These are the activations of a small neural network, seen along a few directions. Each row is one input.
Each table varies a few parts of the input and shows all the possible inputs, shuffled.
Descriptions start from the smaller parts, as in this example, which fits no table here: ring(8) and (point or line(11) or (values(2) and line(6))).
Shared parts are said once, and a part with two or three values counts as separate values.
(in the rows, 128 means zero)

Rows:
row 1: [190  73 121 174 163 158 127 110 154 164 156  55 142 128 165]
row 2: [116 169 141 126 160  98 128 156  96 147 146 134  99  72 146]
row 3: [144 154  84 132 159 171 157 134 155 134 163  98 150 107 194]
row 4: [194  76 126 170 164 143 133  99 154 166 150  37 141 134 155]
row 5: [ 60  99 176 152  71  70  92 139 119  75 108 142 212 157  44]
row 6: [146 156 109 124 170 144 164 111 140 149 130  45 155 119 183]
row 7: [131 179 161 120 160  78 131 142  97 147 122 100 103  80 138]
row 8: [161 141 119  57 148 126 165 146  74 128 115 188  68 109 110]
row 9: [ 91 128 130 146  64 166 104  88 140 122  77 150 104 188 110]
row 10: [161 139 142  55 153 113 169 139  64 133  84 154  73 109 111]
row 11: [161 140 115  49 143 133 161 154  92 121 130 203  64 106 112]
row 12: [127 175 157 124 158  91 125 153  97 145 128 119 104  73 148]
row 13: [ 49  90 144 140  64  84  84 149 142  64 158 191 201 152  52]
row 14: [ 54  96 152 155  70  70  92 144 134  75 132 186 203 154  56]
row 15: [160 139 127  58 146 121 169 147  69 135  99 170  70 106 109]
row 16: [150 158 106 128 160 159 156 127 146 146 133  66 157 109 193]
row 17: [117 169 129 118 157 109 120 163 118 133 177 167  93  72 149]
row 18: [ 96 132 141 136  81 142 100  69 142 125  47 111 105 197  99]
row 19: [190  73 101 180 156 170 128 124 169 147 182  88 134 124 168]
row 20: [ 63 102 178 144  72  55  95 132 119  75 101 120 211 166  35]
row 21: [181  69  92 169 164 178 121 123 176 151 205  99 130 130 162]
row 22: [ 52  94 158 153  69  65  93 149 129  79 114 164 204 155  54]
row 23: [ 92 128 136 139  78 155  95  79 142 123  54 131 106 190 110]
row 24: [146 155  92 131 156 167 159 135 151 144 148  81 153 105 192]
row 25: [141 154  78 121 160 178 150 137 168 135 183 112 147 109 191]
row 26: [126 176 135 126 153 103 121 159 106 140 159 154  99  71 149]
row 27: [ 85 127 114 137  70 167  97  89 162 120 109 191  96 192 118]
row 28: [175 148 148  51 146 100 172 134  70 134  75 137  74 113 102]
row 29: [192  73 109 180 152 166 130 124 165 157 166  72 138 122 166]
row 30: [ 90 130 121 147  70 160 101  87 149 123  88 176 101 192 119]
Changing only one part turns row 5 into row 20. The same change can be made to row 23. Which row results?
> row 18
What do these inputs look like to the network?
> line(5) and (values(2) or line(4))

Rows:
row 31: [142 117 129 169 204  75 138 187 138 140 227  74 215  43 168]
row 32: [192 168 106  49 183 138 183 158  86 144 150 167  47  71 155]
row 33: [167 189 124 104 163 141 148 136 105 161 126 117  59  81 181]
row 34: [ 95 147 140  46 116  95 138 153  64 107  99 236  82 123  68]
row 35: [181 142 115 105 163 158 172 111 120 156 105  64 111 123 169]
row 36: [180  88 109 154 162 179 130  90 156 168 144  66 106 148 162]
row 37: [ 52 107 160 139 143  30  98 165 131  87 205 129 248 109  59]
row 38: [ 80  94 112 190  41 169  84  94 193  93 115 149 168 203 113]
row 39: [106 130 156 117  77 106 127 115 109 103  43 133 139 161  86]
row 40: [110  81 152 164  71 123  89  92 148 113  88 135 134 190  79]
row 41: [ 73 172 156 102  95  96 109 129  88 118  79 183  91 133  88]
row 42: [158 101  76 198 117 226 120 107 196 146 155  83 137 148 207]
Changing only one part turns row 41 into row 33. The same change can be made to row 37. Which row results?
> row 31
What do these inputs look like to the network?
> values(2) and (point or line(5))
Change only the line(5) part in row 35. List by row number the other rows that result.
> row 32, row 33, row 36, row 42

Rows:
row 43: [186 176 105  32 193 129 184 139 106 136 172 147  67  88 146]
row 44: [138 157 140  90 162  90 141 174  78 134 157 173  87  66 120]
row 45: [118 143 175  66 106  51 136 136  79  94  82 175 110 132  45]
row 46: [ 87 116 131 190 110 124 101 114 170 123 136  81 203 149 140]
row 47: [ 96 190 154  79 132  79 137 153  75 118 101 157 110  95 103]
row 48: [169 101  79 167 156 189 149 125 181 142 178  72 167 124 197]
row 49: [ 89  56 148 196  80 120  95 121 143 110  93  96 210 172  90]
row 50: [131  85 117 202 138 136 102 137 175 134 190  96 180 118 156]
row 51: [223 118  90 159 180 203 143  74 199 174 182  20 101 140 213]
row 52: [ 41  74 133 189  31 147  62  90 174  89  97 161 181 222  70]
row 53: [ 45 145 155 101  41 103 105 148  69  91  31 249  99 154  59]
row 54: [213 175 109  67 207 164 182 127  85 189 117 108  20  77 196]
Changing only one part turns row 49 into row 45. The same change can be made to row 51. Which row results?
> row 54
What do these inputs look like to the network?
> values(2) and line(6)
Change only the values(2) part in row 47. List by row number the other rows that result.
> row 46
Change only the values(2) part in row 53. List by row number the other rows that result.
> row 52
